A small network was shown many inputs. Here are its activations along a few directions, one row for each input.
In each table, some parts of the input vary, and every possible input appears once, in random order.
Descriptions start from the smaller parts, as in this example, which fits no table here: one of 5 places around a ring, together with either a single point or one of 9 places along a line or (one of 3 separate values, together with one of 4 places along a line).
Shared parts are said once, and a part with two or three values counts as separate values.
In the rows, zero is written as 128.

Other details of the inputs shift rows strongly along two fixed directions, in all tables alike. That doesn't count.

Rows:
R1: [103  97 134 123 175 118 106 123 153 122 140]
R2: [128 161 110  98  67 144 126 164 156 144 125]
R3: [156 159 144 177 173 119 204 123  52 115 180]
R4: [112 100 126 131 178 111 106 131 148 112 120]
R5: [197 234 129 137  70 136 187 108  77 149 178]
R6: [103  91 129 118 171 137 122 123 159 118 142]
R7: [117 140 138 104  42 126 121 145 134 144  99]
R8: [164 161 154 186 176 116 204 118  67 116 179]
R9: [166 147 130 168 166 128 206 112  57 119 193]
R10: [131 132 135 104  44 129 113 142 129 154  96]
R11: [145 173 118  94  80 133  91 137 148 151 117]
R12: [110  97 124 123 176 113 107 115 155 119 131]
R13: [181 218 139 182  41 105 189  91  71 150 162]
R14: [139 167 114  99  72 135 119 133 174 151 123]
R15: [118 101 125 121 181 128  94 135 128 109 116]
R16: [166 164 134 163 172 123 204  81  69 118 183]
R17: [104  67 143 134 143 115 129 113 138 106 101]
R18: [106  71 140 129 148 124 127 110 127 107  90]
R19: [137 158 113  89  72 145 109 143 153 161 129]
R20: [105  75 126 143 147 137  98 106 119 108 109]
R21: [ 97  67 153 133 143 120 127 121 136 109 110]
R22: [ 96  89 120 110 168 139 123 128 144 115 143]
R23: [114  88 115 128 169 135 131 132 161 106 126]
R24: [116  92 113 122 174 143 129 129 150 108 115]
R25: [116  87 126 127 177 139 112 150 129 124 115]
R26: [111  92 125 122 177 121  97 141 126 124 126]
R27: [105 100 136 130 178 116 104 139 146 115 128]
R28: [149 166 108  97  71 155 115 154 154 139 112]
R29: [139 143 135 104  46 136 111 136 132 140  86]
R30: [150 164 143 172 173 101 187 115  50 115 189]
R31: [112 148 123 122  43 130 104 135 135 149 111]
R32: [112 101 122 118 181 121 105 111 144 120 120]
R33: [114 104 124 125 183 119 104 129 137 114 109]
R34: [126 140 121 123  45 133  95 132 130 159 107]
R35: [124 169 119  95  76 123 102 147 151 155 130]
R36: [119  99 125 131 183 138 119 138 141 114  97]
R37: [107  88 124 126 168 139 130 140 159 110 135]
R38: [ 91  75 138 151 144 125 108 111 137 115 121]
R39: [153 172 121 107  81 149 105 162 144 145  95]
R40: [147 171 122 118  78 132 118 159 163 149  99]
R41: [155 147 142 197 145 111 192  70  46 115 163]
R42: [137 162 118  94  79 126  94 143 146 164 126]
Description of these inputs: one of 6 places around a ring, together with either one of 2 separate values or one of 5 places around a ring.
Question: The inputs of R19 and R22 match in every part but the place on the ring of 6. If R34 is changed in the same way as R19 into R22, which row does it become?
Answer: R31
Question: The inputs of R27 and R33 match in every part but the place on the ring of 6. If R6 is changed in the same way as R27 into R33, which row does it become?
Answer: R16
Question: List by row number the other rows that have the place on the ring of 6 in common with R11.
Answer: R5, R15, R20, R28, R29, R39
Question: Change only the place on the ring of 5 in R2. List by row number the other rows that result.
Answer: R3, R22, R30, R35
Question: Change only the choice among 2 separate values in R21. List by row number the other rows that result.
Answer: R38

Rows:
R43: [126 109 140 137 191 128 157 107 105 111 154]
R44: [144 150 132 130  81 126 124 120 118 146 113]
R45: [140 169 116 127 100 131 127 132 140 149 137]
R46: [147 170 120 120 101 129 119 141 124 139 128]
R47: [ 67   5 124 102 187 156  73 158 192  96  72]
R48: [ 72  66  99  66  95 163  51 170 222 128  44]
R49: [130 106 126 147 187 124 154 106 114 106 162]
R50: [132 155 136 135  78 121 128 124 127 137 121]
R51: [132 112 129 154 194 124 143 110 105 109 152]
R52: [151 168 126 112 102 123 135 136 137 137 124]
R53: [131 148 130 124  76 117 129 128 118 142 127]
R54: [129 153 136 131  76 119 128 126 126 137 128]
R55: [121  86 138 153 173 116 148 100  86 113 145]
R56: [145 161 122 112  94 138 128 134 131 143 143]
R57: [140 156 134 135  82 125 126 120 124 140 113]
R58: [130 111 136 151 194 112 158 120 111 112 150]
R59: [142 170 125 117 102 130 124 148 122 142 129]
R60: [123 110 135 153 191 121 151 123 102 117 161]
Question: What do these inputs look like to the network?
Answer: either one of 2 separate values or one of 6 places around a ring or one of 10 places around a ring
Question: A walk changes only the place on the ring of 10. It starts at R59 and steps to R60. List the rest of the walk in order.
Answer: R58, R52, R43, R56, R49, R45, R51, R46
